These are the activations of a small neural network, seen along a few directions. Each row is one input.
Each table varies a few parts of the input and shows all the possible inputs, shuffled.
A made-up example of a description, with smaller parts first: line(4) and (point or ring(9) or (values(3) and ring(8))).
Shared parts are said once, and a part with two or three values counts as separate values.

Other details of the inputs shift rows strongly along two fixed directions, in all tables alike. That doesn't count.

A family of inputs:
R1: [ -3  11 -29 -26  30  -4 -30  30   1 -57  54 -12  11]
R2: [ 12 -41  15  25   3 -37  34 -12  13   8 -71  47 -20]
R3: [-55   3  34  49 -31  53 -59  38 -41  -5  42   8  39]
R4: [ 43  85  -8 -36   5 -43  38 -39 -12 -34   8 -15 -60]
R5: [-46 -20  18  -8  16 -36  31 -18  17 -13 -50   7 -23]
R6: [  3  79  -7   5  -5  11 -25 -32   1 -10  36 -30   6]
R7: [ 46 -26  12 -44 -17  23  41 -21 -42   0   7  15 -47]
R8: [ 16 -55 -16 -25  32 -42  73 -48  54  57 -93   0 -41]
R9: [-52  87   4 -29 -41 -41   1 -26  24 -12  17 -13 -54]
R10: [-48  96  -9  -5 -16 -12 -37 -56  35 -23  33 -46  -4]
R11: [-21 -67  34  12 -27  59  -7 -43 -11  79 -15  16  36]
R12: [ 14 -58 -44   1  30  18  -6  44  11 -23  36   3  47]
R13: [ 46  79 -35 -39  37 -36  21  -2  39  -7  -7 -34 -65]
R14: [ 44  56 -31 -22  35  -8  23  26   3 -34  22 -24  -8]
R15: [-26 -78  11  13  24  14  15 -37  11  50 -69  -5  37]
R16: [ -9 -29   7 -15 -27  -9  32 -68  15  84 -56  -3 -19]
R17: [  4 -12  30  34 -27  50 -80  47   1  13  68   6  48]
R18: [-30  -9  14  27  -5 -46  26 -24  -9 -10 -52  12 -32]
R19: [ 30   6 -17 -45 -28  -1  37 -23 -29   2   1  -6 -30]
R20: [ 55 -71  31  -9  -6  30  48 -43 -29  98 -49  38 -29]
R21: [  7  49  -6  10 -27  51 -28  14 -45   7  64 -19  59]
R22: [-50 -85  -1  34   8  15  21  14  19  17 -41  17  60]
R23: [-24 -58  18  21  32 -41  28   7 -17  -1 -86  14 -24]
R24: [-50 -62  -7  70  17  30 -21  60  -8  -5 -19   2  81]
R25: [-30 -70  20  41 -26  -4  21  -1 -32  55 -61  24  11]
R26: [ 18  58 -24 -55  26 -20   9   4 -12 -78  18 -36 -45]
R27: [-82  67   8  20 -32  -2 -40 -19  14 -54  41 -21  22]
R28: [ 33  48  -5 -59  -7 -13  -5  -1  -1 -34  80   8 -77]
R29: [ 11  27  -4  -4  32  12 -14  -4  -5   4  -4 -24  10]
R30: [ 42 -64  32  10 -13  68  21  -3 -67  51   7  33  39]
R31: [  0  61  -1  11 -32  -5 -75  35  25  -5  63 -28  12]
R32: [ -3  36 -20  -9 -18  23 -17 -12 -30 -63  45 -28  22]
R33: [-12 -49  38  50 -21  65 -40  45 -21  24  15  53  59]
R34: [ 16  31   1  -9  30 -47 -36  33  41 -34   7 -20 -25]
R35: [ 49 -80 -16 -46  -7 -42  70 -36  -9  51 -35  40 -55]
R36: [ -6  66 -11  10 -29  48 -51  -1 -15  33  54 -30  42]
R37: [-38   0   6  49  22  31 -63  69   2 -38  10  11  76]
R38: [-12 -82 -14  33  -8  44 -20   1 -25  -8  41  19  87]
R39: [-33  60  35 -31 -31 -20  10 -26  14 -15  21   7 -78]
R40: [ 25  48   3  -2  -2 -63 -15  -8  46 -28   9 -14 -51]
R41: [-15 -58 -11  63  24  37 -26  77  20  -3 -14  28  91]
R42: [  4   5 -21  36  21   8 -63  74  50 -25  47 -24  58]
R43: [ 19  16   7 -14 -15 -50  30   0  19  26 -47  38 -59]
R44: [ 65 -78 -32 -45  34 -29  98 -11  -1   1 -72  11 -46]
R45: [ 45  75  -8 -50  41 -42  31  -4 -12 -44  -3 -24 -61]
Each input here is: line(5) and ring(9).
- Changing only the line(5) part turns R25 into R18. The same change can be made to R16. Which row results? => R10
- Changing only the line(5) part turns R17 into R40. The same change can be made to R7. Which row results? => R32
- Which other rows does R35 become when the line(5) part takes its other values? List them by row number. => R1, R12, R28, R38

A family of inputs:
R46: [-14  26 -12   2   6  29 -21  12 -19 -37  37 -21  34]
R47: [-40  45   8  26 -16  37 -63  42 -19 -43  65 -10  42]
R48: [ 23  20  -7 -25   4 -26  13   2   5 -23  12   3 -42]
R49: [ -7  19 -10 -20   2 -26  18 -26  11 -12 -11 -13 -27]
R50: [ 16  36   8  -7   6 -32  -2  13  17  -4  -9   3 -46]
R51: [ -3  19 -14 -19   6 -27  13 -20  26   0 -11 -16 -26]
R52: [ 16  12 -14 -27  13 -20  21 -15   6 -19  -1 -10 -28]
R53: [ 10  29 -14   1  18  10 -15  13   5 -13  14 -22  18]
R54: [-22  10  10   5  -6  -7   4  -5  -6 -11  -9   5  -9]
R55: [-31  54  -3   6  -9  -1 -42  14  27 -22  38 -17   6]
R56: [-16 -39  10  31 -10  28 -34  29   2  15  16  14  46]
R57: [ 34 -53   3  12  14   3  21  13  -6  30 -34  21  10]
R58: [  4 -44  -2  15  12   0  23 -14   1  36 -51   2  21]
R59: [ 21  16  -2 -21   6 -19  22   4 -11 -23   1   7 -39]
R60: [ -1 -38  -5  25  -3  40 -31  34  -4   6  30   6  61]
R61: [ 30 -31  29 -18 -51  47  24 -63 -49  86   1  19  -7]
R62: [-10  35  -8 -21   4 -24  22 -23  -2 -22 -12 -15 -32]
R63: [-12 -56  14  14  -6  -5  20 -15  -1  25 -38  24   6]
R64: [  3 -63  17  11  -5  -4  16   1  -8  22 -28  31  -2]
R65: [-20 -20  11  38  -1  20 -21  14   2  21 -14   6  45]
R66: [ 20  24 -19 -30  17 -23  13  -9  23 -12   4 -16 -31]
- Describe the family of inputs behind these rows. => point or (line(4) and ring(5))
- Which other rows does R65 become when the line(4) part takes its other values? List them by row number. => R54, R55, R63

A family of inputs:
R67: [ 17 -22   2  -2   4  -2  19  -9  -3  22 -23   7  -5]
R68: [  3 -34  10   1  -6  -9  18 -11   0  22 -25  18 -12]
R69: [ -4  95  -8 -31   0 -31  -7  -8  13 -42  28 -26 -54]
R70: [ 23 -26   4 -14   3 -15  28  -9  -1  13 -20  16 -29]
R71: [ -8  -2  -6  14  -5  35 -31  16  -6  -2  35 -10  46]
R72: [ 15 -25   7   0   1  -4  19  -4  -8  17 -21  15 -10]
R73: [-15  -4  -1  20  -5  35 -24  13 -19  -6  23  -6  48]
R74: [  0  94  -3 -28  -3 -33 -13   0  17 -37  30 -19 -59]
R75: [  9 -20   5   0   2  -4  17 -13   0  25 -27   7  -6]
R76: [-31  -9 -12  37  20  15 -40  49  13 -34  16 -10  62]
R77: [-27   6  -1  23 -12  34 -40  12  -1   0  33 -11  51]
R78: [ 19 -26  -2 -17   5 -13  33 -17  -4   9 -23   9 -24]
R79: [ -3 -27   4  -3  -3  -7  21 -18  -2  14 -24   9  -8]
- Describe the family of inputs behind these rows. => point or (values(3) and line(4))
- Which other rows does R69 become when the values(3) part takes its other values? List them by row number. => R74, R75
- Which other rows does R79 become when the values(3) part takes its other values? List them by row number. => R68, R77
